Each row below holds a small network's activations on one input, seen along a few directions.
Each table varies a few parts of the input and shows all the possible inputs, shuffled.
A made-up example of a description, with smaller parts first: one of 6 places along a line, together with either a single point or one of 9 places around a ring or (one of 2 separate values, together with one of 5 places around a ring).
Shared parts are said once, and a part with two or three values counts as separate values.
In the rows, zero is written as 128.

Other details of the inputs vary at random and push rows far along two fixed directions, the same in every table; ignore that.

A family of inputs:
r1: [128 124 127 130 133 131 127 129 125 131 124 127 124]
r2: [137 123 123 106 135 119 123 119 136 133 110 143 124]
r3: [138 123 121 107 133 119 124 121 132 133 113 143 127]
r4: [ 98 153 134 130  35 116 118  84 183 129 117 176 144]
r5: [126 129 126 125 133 126 127 131 127 130 134 124 125]
r6: [127 124 126 132 135 133 123 134 125 130 124 126 128]
r7: [126 128 129 128 132 129 132 128 123 130 128 126 122]
r8: [126 128 128 126 135 127 127 130 129 129 133 124 123]
r9: [128 121 124 130 132 134 127 131 126 131 124 125 128]
r10: [128 122 124 131 132 133 127 132 125 131 124 126 129]
r11: [126 127 127 128 134 124 127 128 126 130 133 125 126]
r12: [125 131 129 128 133 129 130 131 122 129 129 126 123]
r13: [100 148 133 146  62 130 123 109 159 128 131 150 139]
r14: [129 124 125 128 131 132 129 130 126 132 126 126 124]
r15: [126 129 128 128 131 128 132 129 121 131 130 127 125]
r16: [127 126 128 130 134 132 125 132 126 131 125 126 123]
r17: [127 128 126 125 133 127 127 131 128 130 134 124 123]
r18: [138 145 138 150 119 146 138 122 106  87 158 113 151]
r19: [128 121 126 131 133 133 126 130 127 131 123 125 127]
r20: [127 126 130 130 133 123 127 134 125 128 130 121 124]
r21: [123 149 133 151 119 144 134 124 105  99 164 100 140]
r22: [127 121 126 132 134 133 125 130 125 130 123 126 127]
r23: [139 121 128 110 141 116 126 128 145 142 106 141 128]
r24: [128 126 125 128 132 132 127 134 125 131 126 126 125]
r25: [126 130 127 126 131 130 132 132 123 130 130 126 123]
r26: [127 122 126 133 134 132 125 131 124 130 124 126 129]
r27: [128 123 124 130 133 134 125 135 125 131 125 126 128]
r28: [127 124 125 132 134 133 124 134 124 130 125 126 128]
r29: [126 129 128 128 135 125 125 130 126 129 133 125 125]
r30: [124 145 131 156 116 153 133 127 105  98 155 100 143]
r31: [127 126 130 130 133 124 127 134 126 128 129 120 123]
r32: [125 130 130 127 133 130 130 130 124 129 128 126 121]
r33: [128 126 126 128 132 133 127 133 126 131 126 126 123]
r34: [125 147 132 154 116 151 136 126 104  99 157 101 139]
r35: [135 151 131 141 116 143 133 113  98  90 156 108 149]
r36: [127 126 130 128 132 125 128 134 128 128 129 120 122]
r37: [128 125 126 130 132 130 128 131 123 132 127 127 126]
r38: [126 129 127 127 134 126 126 131 126 130 134 125 125]
r39: [128 122 125 132 133 132 126 132 124 131 125 126 130]
r40: [128 123 125 130 133 135 125 134 127 130 124 125 126]
r41: [127 126 126 126 133 126 129 128 128 131 133 124 125]
r42: [125 130 129 126 132 131 132 130 125 130 128 125 120]
r43: [128 124 129 129 131 124 130 131 127 129 129 120 123]
r44: [126 129 129 128 132 128 132 128 122 130 129 127 124]
r45: [126 127 128 128 135 125 128 127 127 130 132 125 124]
r46: [128 125 128 128 131 125 129 135 127 129 130 120 123]
r47: [139 121 130 111 141 115 124 127 143 142 107 141 129]
r48: [128 125 127 131 133 130 127 130 123 131 126 127 126]
r49: [127 128 127 126 131 130 134 129 124 131 129 126 123]
r50: [127 127 125 126 133 125 129 129 127 131 134 125 126]
r51: [129 124 125 129 131 131 129 131 124 132 126 127 126]
r52: [129 124 127 129 130 123 130 132 125 130 130 121 126]
r53: [126 127 127 126 134 126 129 127 128 130 132 124 124]
r54: [141 115 130 112 141 120 127 130 143 132 112 150 127]
r55: [126 127 126 128 134 124 128 128 126 131 134 125 126]
r56: [127 128 127 126 130 129 134 129 122 131 130 127 124]
r57: [128 124 128 130 131 122 129 132 124 130 130 121 126]
r58: [102 146 134 144  63 122 125 112 159 127 134 143 138]
r59: [138 145 138 150 119 145 137 123 105  88 159 114 153]
r60: [142 116 128 113 139 120 127 132 139 133 115 149 129]
r61: [100 153 132 131  37 116 119  87 178 129 120 174 146]
r62: [127 127 127 131 134 131 125 133 124 130 126 127 124]
r63: [125 131 128 127 132 129 131 131 122 130 130 126 124]
r64: [138 122 121 105 134 119 124 120 135 133 111 143 125]
r65: [128 124 126 129 132 132 128 130 126 132 124 126 123]
r66: [139 121 126 110 139 116 126 130 141 142 110 141 131]
r67: [129 124 128 128 130 124 130 132 126 130 130 120 124]
r68: [140 121 126 109 140 116 127 129 144 143 108 141 129]
r69: [142 115 128 112 140 120 128 132 142 133 114 150 127]
r70: [138 122 128 112 140 115 125 129 140 142 110 141 131]
r71: [124 145 132 157 117 152 132 127 104  98 155 101 143]
r72: [126 128 129 126 132 129 133 128 124 130 128 126 122]
r73: [128 125 129 131 132 122 128 131 124 129 130 121 125]
r74: [126 130 128 125 131 131 132 131 124 130 129 125 121]
r75: [128 124 130 130 132 123 129 131 126 129 129 121 124]
r76: [127 126 129 129 132 124 127 135 125 129 131 121 125]
r77: [141 116 129 115 140 119 126 132 138 133 116 150 130]
r78: [138 122 130 112 141 115 123 128 140 142 109 141 131]
Each input here is: one of 6 places around a ring, together with either one of 3 separate values or (one of 2 separate values, together with one of 5 places along a line).
The inputs of r60 and r18 match in every part but the place on the ring of 6. If r56 is changed in the same way as r60 into r18, which row does it become?
Answer: r7
List by row number the other rows that have the place on the ring of 6 in common with r57.
Answer: r13, r15, r28, r37, r38, r39, r55, r61, r63, r70, r76, r77
List by row number the other rows that have the place on the ring of 6 in common with r49.
Answer: r9, r14, r17, r33, r40, r41, r46, r64, r67, r68, r69, r74
Start at r73 and move only the place on the line of 5, one step at a time. The first step leads to r11. Which rows follow, in order?
Answer: r44, r48, r26
Which other rows does r4 become when the choice among 3 separate values takes its other values? List them by row number.
Answer: r18, r47

A family of inputs:
r79: [138 112 129  97 158  87 123 138 151 143 130 133 110]
r80: [135 135 115 147 112 151 115 119 107 104 123 111 155]
r81: [ 60 140 126 113   6  87 103  91 234 203  67 191 112]
r82: [181 113 112  72 205 114 123 132 105 146  84 127 124]
r83: [121 110 133 136 127 116 116 148 171 154 112 141 131]
r84: [139 128 131 155 117 135 119 124 118 100 130 109 162]
r85: [173 105 109  71 206 127 135 130  99 143  92 140 114]
r86: [130 128 113 147 112 163 125 115 103 103 130 125 143]
r87: [187 104 127  80 213  98 127 137 114 142  92 124 130]
r88: [104 124 134 127 103  94 123 126 165 166 105 124 117]
r89: [117 131 139 167 123 149 135 147 122 118 157 124 136]
r90: [144 123 136 154 117 139 125 138 129  95 144 118 160]
r91: [119 143 136 136 123 119 142 127 116 104 176 127 124]
r92: [140 151 138 121 122 151 149 113 110  89 143 142 140]
r93: [104 141 121 143 108 149 141 122 101 130 145  98 114]
r94: [114 143 120 154 116 152 116 128 111 125 130  96 145]
r95: [113 116 129 136 120 112 108 132 163 160  98 133 134]
r96: [112 137 140 157 116 132 151 145 118 122 163 112 118]
r97: [129 127 131 151 117 166 129 128 110  94 138 137 133]
r98: [180  95 132  79 222 113 144 157 109 136 111 149 118]
r99: [125 148 134 132 120 106 125 110 116 110 159  97 136]
r100: [159 147 145 127 123 125 144 121 130  92 151 123 165]
r101: [107 116 129 134 123 144 119 138 153 153 107 160 104]
r102: [127 125 113  88 143 100 109 116 131 156 111 129 106]
r103: [104 117 114 129 114 141 114 123 148 163 100 149 116]
r104: [113 148 130 128 120 137 138 117 108 101 165 126 109]
r105: [ 97 124 131 124 107 127 134 133 153 159 113 152  88]
r106: [119 138 140 153 115 123 144 144 131 120 157  92 130]
r107: [114 147 116 123 115 136 131 103  99 112 159 114 118]
r108: [135 122 138 157 118 148 133 138 116  98 149 138 147]
What do these inputs look like to the network?
Answer: one of 5 places around a ring, together with one of 6 places around a ring
The inputs of r79 and r83 match in every part but the place on the ring of 5. If r102 is changed in the same way as r79 into r83, which row does it become?
Answer: r94
Which other rows does r105 become when the place on the ring of 6 takes its other values? List them by row number.
Answer: r81, r88, r93, r96, r106
Start at r101 and move only the place on the ring of 5, one step at a time. The first step leads to r105. Which rows follow, in order?
Answer: r104, r92, r97
